B =
[[-0.14  0.97  0.85 -0.14 -1.52 -0.67 -1.02 -1.84 -0.69  0.45  1.56 -0.67]
 [ 5.94 -1.80 -1.59  0.74  2.16 -0.15 -4.43 -1.77 -3.36 -2.65  0.89  3.41]
 [ 1.33 -0.46  1.71  0.87 -1.17 -0.28 -2.10  0.11 -0.24 -0.78  1.38  1.41]
 [ 2.55  0.97 -2.54 -0.67 -1.28  0.07 -0.69 -2.29  0.03 -2.18  0.32  5.02]
 [-2.89  0.62 -2.56 -1.24 -0.66  0.47  3.62 -2.21  0.56 -0.03  1.56 -0.31]
 [ 1.41 -0.07  1.47 -0.55  0.00  1.54  0.40  2.94  2.49 -1.53  0.52 -5.93]
 [-1.73  1.94 -2.25 -2.31  2.93  2.42  3.98  2.04  1.57 -1.56 -0.76 -3.97]
 [ 0.28 -2.10  4.51  1.44 -0.35  0.55 -2.50  3.26  0.34  2.87  0.15 -0.81]
 [ 1.07  1.89 -4.82  0.49  0.39 -3.07 -2.37 -4.56 -2.97 -1.11 -0.40  7.64]
 [ 5.08 -1.23 -5.62 -0.40  0.58  1.49 -2.81 -3.87 -1.93 -5.48  1.10 -1.19]
 [ 2.11 -0.14  1.32 -0.06 -1.98  1.81 -0.65 -0.11  0.96 -0.31 -0.44  1.48]
 [ 0.53  1.69 -2.99  0.85  1.41  0.20  0.72  1.46 -0.15 -0.24  0.48  1.23]
 [ 3.33  0.85 -5.05 -1.35  2.03  3.19  1.08  0.37  0.56 -6.59  1.43 -3.67]]
Counting starts at 1.
The minimum?
Answer: -6.59
The entry directly above the smallest entry -> -0.24
The entry just right of -1.84?
Answer: -0.69
The entry just right of 1.47 -> -0.55
The entry in the top-left corner: -0.14
The bottom-right entry?
Answer: -3.67
The entry in row 1 and column 3?
Answer: 0.85
The entry directly below the largest entry?
Answer: -1.19
The entry at row 2, column 2 -> -1.80
The entry in the bottom-left corner: 3.33
The entry at row 2, column 3?
Answer: -1.59
The entry directly below -2.97?
Answer: -1.93
The top-right entry?
Answer: -0.67
The entry just left of 0.55?
Answer: -0.35
The entry at row 2, column 1?
Answer: 5.94
The entry at row 1, column 2: 0.97
The entry directly below 0.74: 0.87
The entry just right of the smallest entry?
Answer: 1.43
The entry at row 3, column 1 is 1.33
The entry directly below -2.54 is -2.56
The entry directly below 2.04 is 3.26
The entry just right of 0.55?
Answer: -2.50
The entry at row 3, column 2: -0.46
The entry just right of 1.89 -> -4.82
The entry directly below -2.99 is -5.05
The entry in row 3 and column 3: 1.71
The entry just left of -1.52 -> -0.14
The entry just left of 1.46?
Answer: 0.72
The entry directly above 1.81?
Answer: 1.49
The entry directly below -1.73 is 0.28

Read these off the table that follows. Indices start at 1.
1) What is the entry in the bottom-right corner?
2) What is the top-right entry?
3) What is the entry in row 1 and column 1?
4) What is the entry just right of 3.41?
5) What is the entry in row 2 and column 1?
6) What is the entry in row 1 and column 2?
7) What is the entry just left of 1.16?
8) What is the entry just left of 4.61?
[[ 3.87 -2.09 -3.40 -7.40 -2.55  0.58 -3.83  0.90 -3.19  0.39 -5.20]
 [-6.99 -5.79  3.72  4.61 -6.93 -0.13  6.22  3.10  4.73 -1.33  2.48]
 [ 1.84  1.94 -1.14 -4.30  1.32 -3.86 -3.43 -0.84 -4.75 -1.12 -2.70]
 [-0.45 -4.46  3.56  0.10 -6.01  1.16  2.32  6.64 -0.34 -0.68  0.15]
 [-5.16 -5.91 -0.62  1.73 -6.33 -0.15 -2.83 -4.55  1.88 -0.42  0.74]
 [-2.73 -3.01 -1.33 -5.02 -3.78 -0.70 -0.29 -1.55  3.41 -0.99 -3.84]]
1) -3.84
2) -5.20
3) 3.87
4) -0.99
5) -6.99
6) -2.09
7) -6.01
8) 3.72

Read these off the matrix that follows.
1) The entry just right of the largest entry?
2) The entry just left of the largest entry?
3) The entry just right of 420?
[[449, 420, 423, 418, 400, 470, 431, 391, 446], [158, 460, 193, 875, 487, 643, 573, 643, 780]]
1) 487
2) 193
3) 423

M =
[[-1.82 -4.87  2.18  0.98  7.31 -5.26 -4.36 -3.13  4.67  3.58 -1.79]
 [-1.56 -5.27  2.03  1.02  7.71 -5.43 -4.76 -3.84  4.13  4.11 -2.17]
 [-1.67 -3.57  1.88  2.52  4.88 -7.16 -2.68  0.49  6.21  2.04  1.65]
 [-1.48 -4.93  2.24  1.82  7.44 -5.97 -4.26 -3.85  5.26  4.03 -1.48]
 [-0.89 -3.05  0.86  1.82  4.84 -7.04 -2.11  1.00  5.06  1.58  1.35]
 [-0.24 -2.16  1.33  1.91  5.02 -7.00 -2.93  0.36  5.08  0.94  2.53]
 [-1.75 -4.43  1.88  2.42  4.53 -7.75 -3.29  0.31  6.26  2.66 -0.03]]
Which number is the largest entry in the first column? -0.24
The largest entry in the last row is 6.26
Which number is the entry in the top-right corner? -1.79
The third largest entry -> 7.31
Which number is the first entry in the row that holds the largest entry? -1.56
The entry directly below the largest entry -> 4.88
Which number is the entry in the top-left corner? -1.82
Which number is the entry directly below -3.05? -2.16
Which number is the bottom-left entry? -1.75
The entry directly above -5.97 is -7.16
Which number is the entry just left of the smallest entry? 4.53
The bottom-right entry -> -0.03
The bottom entry of the column that holds the smallest entry is -7.75
Which number is the entry directly above -3.29? -2.93
Which number is the entry just left of -2.11? -7.04
The last entry in the row that holds the largest entry: -2.17
The entry just right of 5.08 -> 0.94
Which number is the third entry on the main diagonal? 1.88
Which number is the entry just right of -1.82? -4.87
The largest entry is 7.71
Which number is the centre entry? -5.97
The entry directly above -0.24 is -0.89
Which number is the entry just right of -3.13? 4.67
Which number is the entry just right of 2.24? 1.82
The 5th entry from the end, reading row by row: -3.29
Which number is the entry directly above the smallest entry? -7.00
The second largest entry -> 7.44
The entry directly below -1.56: -1.67
Which number is the entry directly above 4.53? 5.02
The second entry on the diagonal from the top-right corner: 4.11
